Each row below holds a small network's activations on one input, seen along a few directions.
In each table, some parts of the input vary, and every possible input appears once, in random order.
Descriptions start from the smaller parts, as in this example, which fits no table here: one of 6 places along a line, together with either a single point or one of 9 places along a line or (one of 2 separate values, together with one of 5 places around a ring).
Shared parts are said once, and a part with two or three values counts as separate values.

Table:
R1: 24,-24,7,1,39,42,-68,-34,-15,9,12,-72
R2: -6,15,-14,-46,-70,-5,84,-31,15,-15,-48,14
R3: 77,-43,32,11,7,47,-27,35,38,-31,25,-6
R4: 28,35,-9,13,32,1,-60,72,-25,77,33,6
R5: 70,3,42,-6,18,54,-43,46,14,20,5,18
R6: -15,36,-5,-60,-45,-13,80,-42,15,-30,-32,28
R7: -29,63,2,-7,-45,-23,50,-75,33,0,-52,4
R8: -15,-59,9,16,48,24,-65,-16,-16,-9,22,-62
R9: -102,16,-33,-21,-29,-52,57,-44,-25,-19,4,16
R10: -26,37,-38,-38,-62,-14,56,-49,2,10,-52,9
R11: -80,-26,-50,7,-25,-65,78,-19,-37,-31,-19,17
R12: -12,16,-5,-36,-67,-21,86,-21,24,-70,-7,41
R13: -100,1,-36,-2,-5,-59,74,-34,-38,-53,-1,33
R14: -46,50,-8,5,-42,-49,51,-73,7,11,-24,-15
R15: 50,-17,12,-16,41,53,-70,-32,11,4,-16,-55
R16: 1,-65,-5,41,74,-5,-39,26,-22,-6,28,-18
R17: -82,-11,-47,-11,-49,-58,61,-29,-24,3,-14,0
R18: -35,58,-29,-52,-36,-22,52,-60,2,-6,-36,22
R19: 28,-9,2,12,36,34,-60,-6,-9,39,24,-42
R20: 68,7,26,17,-2,28,-29,111,21,3,35,45
R21: -85,15,-6,20,-32,-67,55,-55,7,-6,-14,-4
R22: 60,18,11,-2,32,30,-70,30,2,50,-1,9
R23: 65,27,26,-7,21,36,-34,91,13,42,10,31
R24: -14,2,-9,-17,-98,1,89,-15,24,-60,-22,30
R25: -20,-9,-6,52,60,-9,-41,97,-40,21,40,36
R26: -3,-80,1,30,77,4,-48,-2,-28,-36,16,-48
R27: 35,55,6,6,24,41,-62,68,0,61,7,28
R28: 83,-24,37,14,1,32,-37,70,23,-14,29,29
R29: -4,-39,5,49,63,-6,-49,56,-38,4,33,19
R30: 59,-32,43,-19,27,77,-41,-17,23,-27,-10,-47
R31: 5,-31,3,25,44,-14,-65,49,-25,44,36,0
R32: -52,45,-39,-40,-33,-48,54,-58,-23,5,-8,3
R33: 63,-52,42,5,4,69,-36,3,32,-66,15,-34
R34: -83,0,-9,39,-8,-74,72,-46,-6,-40,-19,12
R35: 43,5,1,10,35,4,-69,31,-23,61,26,-10
R36: 2,34,22,-19,-48,-28,79,-52,46,-19,-50,7
R37: -21,6,-2,33,36,-3,-57,87,-27,54,45,19
R38: -1,-50,-1,22,50,2,-55,16,-10,27,33,-34
R39: -53,31,-43,-21,-64,-26,57,-51,-24,15,-23,-9
R40: 74,-23,32,-13,29,55,-32,15,29,9,0,-19
R41: 55,-2,7,-5,38,46,-61,-4,17,34,-5,-25
R42: -6,21,26,10,-76,-21,84,-37,55,-64,-23,23
What is each input in this table made of?
> one of 6 places along a line, together with either one of 3 separate values or one of 4 places along a line
Changing only the place on the line of 6 turns R28 into R5. The same change can be made to R33. Which row results?
> R30
Changing only the place on the line of 6 turns R4 into R37. The same change can be made to R19. Which row results?
> R38
Change only the place on the line of 6 in R14. List by row number the other rows that result.
> R7, R21, R34, R36, R42

Table:
R43: 10,-46,18,22,52,21,-56,12,-8,-4,35,-40
R44: -79,2,-33,-27,-3,-38,52,-61,-23,-19,-25,-10
R45: 41,-5,26,18,12,28,-30,70,10,-5,35,19
R46: -36,30,-32,-23,-68,-40,87,-3,1,-4,-24,28
R47: 17,-77,17,21,54,27,-31,8,-4,-31,10,-37
R48: -69,-3,-45,-5,-48,-65,63,-20,-30,-9,-1,15
R49: 4,-6,0,18,61,14,-84,9,-32,67,18,-37
R50: 50,-17,27,2,26,50,-53,-3,13,-15,18,-35
R51: 58,13,27,-4,3,51,-58,34,25,30,12,4
R52: -25,29,4,0,-42,-29,54,-89,28,-30,-37,-13
R53: 46,-36,25,18,13,34,-5,67,14,-34,10,22
R54: -10,41,18,-8,-65,-29,70,-51,43,-22,-31,24
R55: 57,-48,26,1,28,57,-29,-6,17,-41,-7,-32
R56: 44,23,9,0,34,43,-81,-5,-11,55,2,-32
R57: 9,2,-16,23,66,-14,-65,58,-43,69,28,7
R58: 68,-5,37,-11,16,43,-32,38,28,-3,15,-1
R59: 69,-36,44,-2,-7,62,-22,25,32,-37,5,5
R60: -49,41,-26,-30,-44,-30,82,-3,-5,-23,-24,49
R61: -23,21,-32,-39,-53,-16,62,-80,5,-9,-42,-27
R62: -69,4,-14,30,-26,-84,62,-25,-7,-26,-3,27
R63: 36,13,8,15,24,24,-41,75,7,36,17,21
R64: -69,-2,-3,19,-16,-61,50,-71,5,-21,-21,-18
R65: 41,1,12,4,25,52,-73,-3,9,22,7,-32
R66: -21,43,-12,-54,-52,-7,72,-42,14,-21,-36,31
R67: 13,-38,2,27,56,-7,-39,60,-20,-2,44,3
R68: -82,8,-39,-12,-25,-55,57,-20,-35,-29,0,36
R69: 3,-19,-8,33,44,1,-65,55,-23,32,41,8
R70: 4,-29,-1,19,63,17,-68,17,-12,37,17,-39
R71: 13,-69,10,36,32,11,-28,48,-16,-38,34,10
R72: -38,33,-21,-41,-42,0,50,-84,0,-32,-33,-4
R73: -8,32,-18,-47,-76,-16,78,-42,19,-2,-37,10
R74: 61,35,24,-9,12,42,-66,32,5,64,7,5
R75: -35,38,-1,11,-46,-58,87,-7,24,-21,-27,41
R76: -66,-9,-39,-20,-27,-48,58,-61,-18,0,-26,-32
R77: 37,36,9,14,22,21,-57,68,-13,66,19,23
What is each input in this table made of?
> one of 5 places around a ring, together with either one of 3 separate values or one of 4 places along a line
Changing only the place on the ring of 5 turns R67 into R45. The same change can be made to R71. Which row results?
> R53
Which other rows agree with R65 in the place on the ring of 5? List them by row number.
> R50, R52, R55, R56, R61, R72
Change only the choice among 3 separate values in R44. List by row number the other rows that result.
> R64, R76
Change only the place on the ring of 5 in R49. List by row number the other rows that result.
> R56, R57, R74, R77
Change only the place on the line of 4 in R74. List by row number the other rows that result.
> R51, R58, R59

Table:
R78: -63,13,-7,-12,-32,-77,64,-21,7,42,-21,10
R79: 79,52,19,-17,-44,40,16,24,35,17,-41,46
R80: -10,-54,0,16,86,24,-77,-7,-33,-1,23,-41
R81: -69,-8,-41,-7,-7,-37,30,-88,-30,-52,2,-35
R82: -59,54,-40,10,-27,-53,66,10,-24,9,-34,65
R83: 7,-3,9,32,67,-11,-50,58,-17,21,35,14
R84: 58,24,45,-31,-33,30,15,0,59,5,-18,11
R85: 7,-62,4,21,70,8,-46,45,-26,10,18,-9
R86: 57,-10,28,1,-41,54,5,-16,42,-44,-14,-14
R87: 22,25,-18,30,28,2,-59,89,-33,52,43,26
R88: -55,-22,-28,17,-42,-55,52,-42,-12,-9,-12,-16
R89: 27,-8,29,-60,-25,74,-14,-52,33,-48,17,-57
What is each input in this table made of?
> one of 3 separate values, together with one of 4 places along a line
Changing only the place on the line of 4 turns R81 into R78. The same change can be made to R89. Which row results?
> R84

Table:
R90: 2,-77,20,50,38,26,-31,71,7,-21,20,-15
R91: -81,-22,-12,33,-23,-62,65,-25,-3,-57,5,22
R92: -78,29,-29,-35,15,-53,14,-64,-36,33,-3,-27
R93: 22,-59,-3,15,65,20,-67,-6,-32,-23,36,-51
R94: -66,-27,-33,-13,-7,-52,39,-81,-39,-33,7,-34
R95: 57,-17,18,19,-30,49,25,-68,41,-50,-69,-22
R96: 65,26,45,-17,-63,15,48,45,70,8,-29,33
R97: 59,77,11,-31,-48,48,-3,0,27,20,-12,20
R98: 20,14,-9,14,42,21,-87,56,-40,53,48,16
R99: 32,-17,33,-20,-53,58,40,-5,50,-76,-32,17
R100: 48,49,31,-9,-8,39,0,-62,52,12,-53,-19
R101: -54,8,-22,0,-34,-83,65,37,3,28,4,37
R102: 6,-23,-9,-1,83,32,-88,12,-32,46,6,-34
R103: 28,-21,10,10,45,-4,-34,95,-23,21,52,35
R104: -61,60,-50,-15,-22,-54,14,-5,-44,40,18,22
What is each input in this table made of?
> one of 3 separate values, together with one of 5 places around a ring
Changing only the choice among 3 separate values turns R98 into R104. The same change can be made to R90. Which row results?
> R91
Change only the place on the ring of 5 in R96. List by row number the other rows that result.
> R95, R97, R99, R100

Table:
R105: 79,29,46,32,5,-18,-24,82,36,43,30,33
R106: -46,26,-43,-35,-15,-20,27,33,-24,14,12,44
R107: 63,26,45,-8,26,93,-88,4,28,4,18,-18
R108: -55,-2,-7,18,29,-43,2,-36,-16,2,5,-23
R109: -15,-34,20,14,-16,-23,30,-59,29,-44,-11,-21
R110: -58,-5,-23,16,12,-47,10,11,-34,-35,18,10
R111: 37,-22,28,13,98,36,-42,52,-9,-22,-9,36
R112: 18,32,0,-36,-65,12,46,-34,17,-1,-40,17
R113: -39,34,-8,0,20,-35,3,-43,-16,37,-27,-29
R114: 1,-39,-7,66,5,1,-60,71,-18,59,31,-15
R115: -13,-34,3,20,-30,-8,57,-20,8,-71,11,10
R116: -18,56,-36,-32,-19,-20,9,-15,-28,44,-20,21
R117: -7,3,-16,-37,-61,12,64,15,21,-33,-6,39
R118: 49,-80,-12,-27,39,60,-74,7,-35,8,32,-71
R119: 5,12,10,-3,-25,-1,41,-68,39,-5,-42,-33
What is each input in this table made of?
> either one of 5 separate values or (one of 2 separate values, together with one of 5 places around a ring)
